Each row below holds a small network's activations on one input, seen along a few directions.
In each table, some parts of the input vary, and every possible input appears once, in random order.
Descriptions start from the smaller parts, as in this example, which fits no table here: one of 6 places along a line, together with either a single point or one of 9 places around a ring or (one of 3 separate values, together with one of 5 places around a ring).
Shared parts are said once, and a part with two or three values counts as separate values.

Other details of the inputs vary at random and push rows far along two fixed directions, the same in every table; ignore that.

Table:
row 1: [ 18 -11   2 -63 -10  36   3  -6   5 -16 -21]
row 2: [-10   6   5  53  -7 -15 -15   1 -41  40  62]
row 3: [-24  -1  27  66   5 -21 -26  16 -26  27  43]
row 4: [ 17 -12  -9  29  -1 -24  -1 -36  18 -31 -10]
row 5: [ 19 -19   0 -69  -5  28   5  -6  10 -15 -12]
row 6: [  1   0 -27  31   9 -28  24 -11  -5 -31 -29]
row 7: [ 32  -2 -20  12  15 -24  -8 -21  -5 -31   4]
row 8: [-39  -6  20  59  13 -28 -26   1 -17  27  47]
row 9: [-19  15  27  53   7 -29 -19  11 -29  27  58]
row 10: [ 11  12 -17  40  14  -9  13 -18  13 -34 -15]
row 11: [ 38  12 -27  19  11  -8  -1 -13 -15 -30  -1]
row 12: [ 27  13  -2 -60   3   7  -3  -2  42  43 -62]
row 13: [ -3  -5   4 -39  -6  43  26  -2  28 -17 -30]
row 14: [  7  -4 -31  39 -16 -19   9 -12  16 -31 -21]
row 15: [-38 -17  48 -14 -16  31 -13  32 -12  44  28]
row 16: [  4   1 -32  38   0 -19   4  -1  11 -36 -23]
row 17: [ 40  28 -22  15  23 -42 -16 -16  27  27 -46]
row 18: [ 30  19 -29  12 -15 -16   4 -31  -9 -27   0]
row 19: [-47 -17  32 -21 -10  19   6  36   0  48  38]
row 20: [ 20   1 -20  28  13 -27  13  -6  15 -34  -7]
row 21: [-14 -17  -6 -48 -11  25  37   5  10 -13 -44]
row 22: [-43  -9  37 -59   2  47 -19  39 -25  43  29]
row 23: [-32  -1  48 -26 -13  22  -6  27 -14  44  42]
row 24: [  5  11  -7 -95  -5  52   9  15   3 -24 -28]
Description of these inputs: one of 2 separate values, together with either a single point or one of 11 places along a line.
Changing only the choice among 2 separate values turns row 9 into row 23. The same change can be made to row 20. Which row results? -> row 19
Change only the choice among 2 separate values in row 2. List by row number the other rows that result. -> row 11

Table:
row 25: [  5   8  -3  -2   2  -2   1  -2   8   1 -11]
row 26: [-5  2  7  1  4 -3 -3  4 -4 14  1]
row 27: [ 24   8 -21  85   2 -57  -9 -30 -13 -12  26]
row 28: [-2  7  4 -2  2  0 -2  2 -8 13 10]
row 29: [ 1 -3 -1 -3  2 -2  2 -6  4 -6 -8]
row 30: [ 9 -2 -5 -6  2  2 -4 -6  0 -5 -1]
row 31: [-4 -1 -1  0 -1  0 -4  5 -9  9  8]
row 32: [10  8 -6 -4 -2  2 -2 -1  2 -2 -5]
row 33: [ 3  3 -9 -5 -3  0  5 -1  0 -7 -2]
row 34: [ 6 -3 -1 -5 -3  1  4 -6  2 -9  1]
row 35: [  3  -1   2  -2   9   5  -5   2  -1 -21   2]
row 36: [13 -2 -2 -6  0  2 -1 -5  2 -5  1]
row 37: [-14  -6   4   2  -2  -1  -1   4   1   6   5]
row 38: [-10  -6   6   3  -4  -1   2   6   3   6   7]
row 39: [-2 -4  7  0  3 -1 -4  4  3 12  7]
row 40: [-13  -3   2   4  -2  -2   0   8  -2   8   2]
row 41: [ 7  4 -9 -6  0  0  2 -1  0 -4 -2]
row 42: [-11  -6   8   5  -4   2   2   7   2   5   5]
row 43: [ 6  3 -6 -4  6 -2  1  0  7  1 -8]
row 44: [-14   2   2   8   0   4   6   6   0   8   3]
row 45: [ 2  3 -8 -2 -3  3  6  0  0 -9 -5]
row 46: [-5 -5  6  0 -1 -1 -2  5  2 10  7]
row 47: [ 7  3 -2 -5 -2  2 -4 -8  1 -5 -4]
row 48: [ 0  0  8 -1 -5  4 -7  4 -2 10 10]
row 49: [ -9   1   8   5   9   3  -7  13 -11  -4  13]
row 50: [  5   4  -1  -2   1  -2  -1  -2   5   0 -13]
row 51: [ 3  4 -7 -5  0  0  5 -3  0 -7 -3]
row 52: [ 5  0 -4 -5 -1 -1  4 -4 -5 -7 -5]
row 53: [-13  -3   4   9   0   4   4   6  -3   6   0]
row 54: [-9  5  6  4 10  3 -5 12 -8 -2 15]
row 55: [-15  -5   6   7  -1   6   2   2   0   4   3]
row 56: [ -2  -3  -4   3  -1   0   5   3   3  -7 -13]
row 57: [ 8  2  3 -2 -1 -1  0 -4  9 -2 -7]
row 58: [10  0  5 -4  2 -3  2 -5  7 -2 -6]
row 59: [-6 -4  5  0 -7  1  1  4 -4  4 13]
row 60: [ -2   3   5  -1   2  -1  -4   2 -11  11   7]
row 61: [  4   1   1  -3   1  -1  -3  -6   8  -2 -10]
row 62: [-9 -5  3  0  1 -1 -5  3  0 10  5]
row 63: [-4  5  4  1 -2  1 -6  3 -9 11  6]
row 64: [ 8  9 -5 -5 -1  1  0 -4  1 -2 -5]
row 65: [ 4  0 -5 -5  0  0  3 -3 -3 -8 -5]
row 66: [-9 -5  8  1 -1 -1  1  3  3  7  7]
row 67: [-8 -2  1  2  2 -3 -3  8 -3 12  2]
row 68: [ 2  3 -6  0 -2  6  9 -3  0 -9 -4]
row 69: [  0  -2  -4  -2   3  -3   4   0   4  -5 -11]
row 70: [-11  -3   4   5  -4   7   1   0  -7   2  10]
row 71: [ 3 -1 -7 -4 -4  0  3  0 -3 -9 -5]
row 72: [ 4  3 -8 -3  3 -3  3  1  7 -1 -8]
row 73: [  6   0   0  -1   0   1  -6  -3   9  -1 -11]
row 74: [-7 -4  9  0 -1 -2  2  2  0  8  7]
row 75: [-6  6  3  3  1  0 -5  7  2 16  1]
row 76: [  4  -3   0   0  -5   7   8  -5   1 -11   0]
row 77: [ 7 -3 -6 -6 -1  1 -2 -5  0 -7 -1]
row 78: [10  4 -4 -3 -2  2 -4 -1 -1 -3 -7]
row 79: [ 1  0 10 -3 -1  1 -2  0 -6  9 12]
row 80: [ 0  2 -6 -2  3 -2  6 -1  7 -4 -8]
row 81: [-13   1   0   3  -1  -2   2   8   1  10   4]
row 82: [-9 -3  3 -1 -2  1 -3 -1 -6  5 11]
row 83: [  2  -4  -6  -5  -4   1   1  -5   0 -10  -2]
row 84: [ 6  0  2 -5  4 -2 -1 -6  5 -2 -8]
row 85: [ 1 -4  2  4 -3  5  9 -2  8 -9 -6]
row 86: [ 1  3 -4 -3  3 -3  6 -2  4 -3 -8]
row 87: [ 9  1 -2 -4 -3  3 -6 -5  2 -5 -4]
row 88: [ -2   1  -6   1   0   1   7   3   6  -6 -11]
row 89: [10  0 -6 -6  3  0 -2 -2 -3 -3 -4]
row 90: [-10  -2   1   5  -4   2  -1   7 -10   5   6]
row 91: [-4 -3  7 -2 -4  1  1  0 -7  6 13]
row 92: [-2  1  7 -3  1  1 -6 -2 -8  9 10]
row 93: [  5  -4  -1  -2  -6   4   5  -2   2 -11  -1]
row 94: [  1  -4  -4  -2  -4   4   2  -4   0 -12  -4]
row 95: [ 5  4 -6 -6  0  0  6 -4 -2 -6 -3]
row 96: [-15  -6   5   5  -2   3  -1   5   0   5   3]
row 97: [ 6 -3 -3 -4  5 -1 -3 -5  7 -2 -7]
row 98: [-1 -4 -2 -2  2 -1  2 -5  7 -7 -7]
row 99: [ 7  6 -2 -4  6 -3  3 -2  5  1 -9]
row 100: [  7  -1   5  -2   7   5  -2   4   1 -21   4]
row 101: [-7 -3  4 -1 -2  1 -2 -2 -9  6 11]
row 102: [-2 -1 10  2 -2  1 -7  5  5 14  4]
row 103: [10  4 -8 -7  3  1  0 -2  0 -2 -3]
row 104: [  7   2  -2  -1   1  -1  -3   1   6   1 -14]
row 105: [-10  -1   2   7  -3   6   3   4 -10   4   7]
row 106: [-1  2  9 -1 -5  3 -5  0 -4 10 11]
row 107: [  7  -1  -5  -3   6  -2  -1   0   4   0 -11]
row 108: [  2  -1  -3  -3   2  -3   4  -1   2  -4 -11]
What is each input in this table made of? -> one of 4 places along a line, together with either a single point or (one of 2 separate values, together with one of 10 places along a line)
Changing only the place on the line of 4 turns row 108 into row 74. The same change can be made to row 60. Which row results? -> row 79
Changing only the place on the line of 4 turns row 44 into row 55. The same change can be made to row 28. Which row results? -> row 92
Change only the place on the line of 10 in row 36. List by row number the other rows that result. -> row 27, row 34, row 48, row 59, row 76, row 79, row 91, row 93, row 106
Change only the place on the line of 4 in row 90. List by row number the other rows that result. -> row 45, row 93, row 94
Change only the choice among 2 separate values in row 61. List by row number the other rows that result. -> row 47
Change only the place on the line of 4 in row 78. List by row number the other rows that result. -> row 32, row 48, row 87
